Each row below holds a small network's activations on one record, seen along a few directions.
Here are examples, each followed by its value of one field, W.
The largest differences between rows may come from other fields.
(in the rows, 500 means zero)
Random noise pushes rows far along 3 fixed directions. That doesn't count. These rows show it; they differ only by the noise:
[410 484 650 498 427 593 517 598 445 501 509 447 519 576 476 321 402 577
 473 450 644 552 363 545]
[535 555 397 466 570 384 530 403 472 546 467 577 451 610 558 587 492 428
 538 534 437 433 566 521]
[605 357 437 559 497 516 498 489 478 566 514 594 463 540 506 341 596 598
 599 520 480 553 532 601]
[389 802 426 362 556 332 484 485 421 556 444 641 485 716 538 725 268 232
 384 458 476 348 480 437]
[648 475 283 501 623 333 541 311 500 568 465 622 413 580 589 615 617 453
 624 590 341 430 674 551]

[531 517 406 517 550 421 481 443 496 531 533 534 473 580 552 530 556 489
 549 533 445 430 521 466] => w8
[431 433 693 499 485 613 580 463 516 390 499 242 513 417 491 424 511 631
 517 500 628 605 463 512] => w7
[438 800 410 399 630 267 472 330 448 497 486 507 425 835 650 762 343 318
 483 544 430 266 505 373] => w9
[533 294 598 623 521 456 569 377 413 467 584 299 371 882 654 252 609 881
 721 644 589 412 355 594] => w6
[548 469 451 536 583 388 499 396 499 497 547 460 439 668 596 504 545 547
 590 591 444 426 560 461] => w1
[601 430 282 506 614 315 487 382 442 603 559 651 433 710 584 546 588 498
 572 584 363 397 629 527] => w5
[602 323 423 633 467 481 445 532 398 571 605 563 386 827 583 134 651 854
 724 521 511 505 373 656] => w4
[538 422 505 567 518 454 563 444 482 491 544 373 433 588 591 374 583 711
 626 573 532 504 474 523] => w9
[306 952 403 287 531 351 399 560 390 579 442 689 518 702 495 810 158 113
 259 373 503 314 423 364] => w3
[402 587 543 485 529 455 477 497 385 488 551 463 508 753 524 431 402 577
 486 511 569 425 407 467] => w6
[820 284 179 595 651 308 458 249 476 598 555 733 363 715 613 549 784 596
 724 645 247 420 755 597] => w2
[406 460 687 483 431 631 522 581 544 452 496 374 566 364 458 510 446 478
 388 462 641 549 442 440] => w7
[351 566 664 446 510 461 506 475 376 453 544 390 480 814 541 511 348 568
 460 510 622 393 356 477] => w6
[577 472 399 479 643 341 562 250 547 494 483 418 429 489 627 635 570 558
 617 671 331 366 621 506] => w1
[229 675 721 416 411 542 449 665 319 518 573 388 502 879 544 307 207 602
 377 406 751 414 140 467] => w5
[641 469 286 554 552 401 374 461 427 609 576 700 410 761 562 346 572 572
 633 523 390 468 534 552] => w9
[596 280 443 641 455 526 450 575 391 581 610 593 457 681 507 138 635 841
 637 526 543 553 421 624] => w10
[627 281 389 586 643 363 646 226 494 499 572 264 376 660 713 391 780 829
 776 693 431 427 581 570] => w5
[517 546 376 540 469 428 326 645 390 653 587 772 469 763 510 280 409 538
 516 463 500 474 408 517] => w1
[358 646 626 401 582 386 687 327 485 401 430 200 449 597 622 700 397 494
 499 566 577 399 478 454] => w7
[429 499 576 533 483 503 495 506 436 471 566 390 472 694 563 394 508 673
 532 522 595 432 352 473] => w10
[323 673 611 428 449 445 419 591 404 468 544 486 507 762 507 562 244 509
 365 484 560 312 277 459] => w10
[561 487 397 465 680 318 608 222 516 464 470 391 458 587 623 729 579 486
 561 635 397 366 718 449] => w4
[372 608 602 404 573 476 654 333 557 399 433 197 531 334 556 739 465 424
 436 546 574 451 550 384] => w3
[519 497 463 511 641 354 654 253 493 419 508 220 403 659 670 564 640 684
 680 638 452 381 559 475] => w4
[381 563 613 473 428 524 495 614 464 441 527 414 533 582 452 486 340 527
 414 475 528 420 336 504] => w3

Here are new rows. What is W for each?
[466 545 575 498 519 470 565 425 481 448 481 414 472 599 547 518 469 535
 543 533 542 478 473 509] => w7
[478 458 571 543 420 628 474 636 490 501 535 489 545 442 431 310 516 578
 496 432 566 599 423 508] => w7
[308 809 490 351 499 386 474 571 428 510 473 498 523 659 500 682 203 326
 326 450 476 296 355 427] => w3
[556 370 537 544 558 532 649 342 565 418 488 294 519 331 514 518 669 597
 594 583 483 552 624 502] => w3
[431 554 571 522 468 486 543 513 428 480 520 405 454 725 555 383 450 631
 566 491 577 450 343 535] => w3
[436 560 587 443 529 440 589 424 485 469 448 433 488 582 544 675 403 414
 447 524 542 429 506 480] => w7
[502 583 383 455 557 380 431 496 435 543 524 658 493 661 494 627 444 389
 439 485 438 421 568 464] => w4
[666 451 251 535 655 316 529 292 480 536 519 568 411 618 588 579 696 557
 662 622 314 422 699 518] => w4
[570 353 477 573 425 561 418 631 485 520 561 582 489 502 424 315 532 635
 529 504 443 534 435 595] => w7
[332 551 765 488 402 626 529 612 445 432 505 361 542 576 464 345 335 566
 433 441 714 555 299 505] => w7
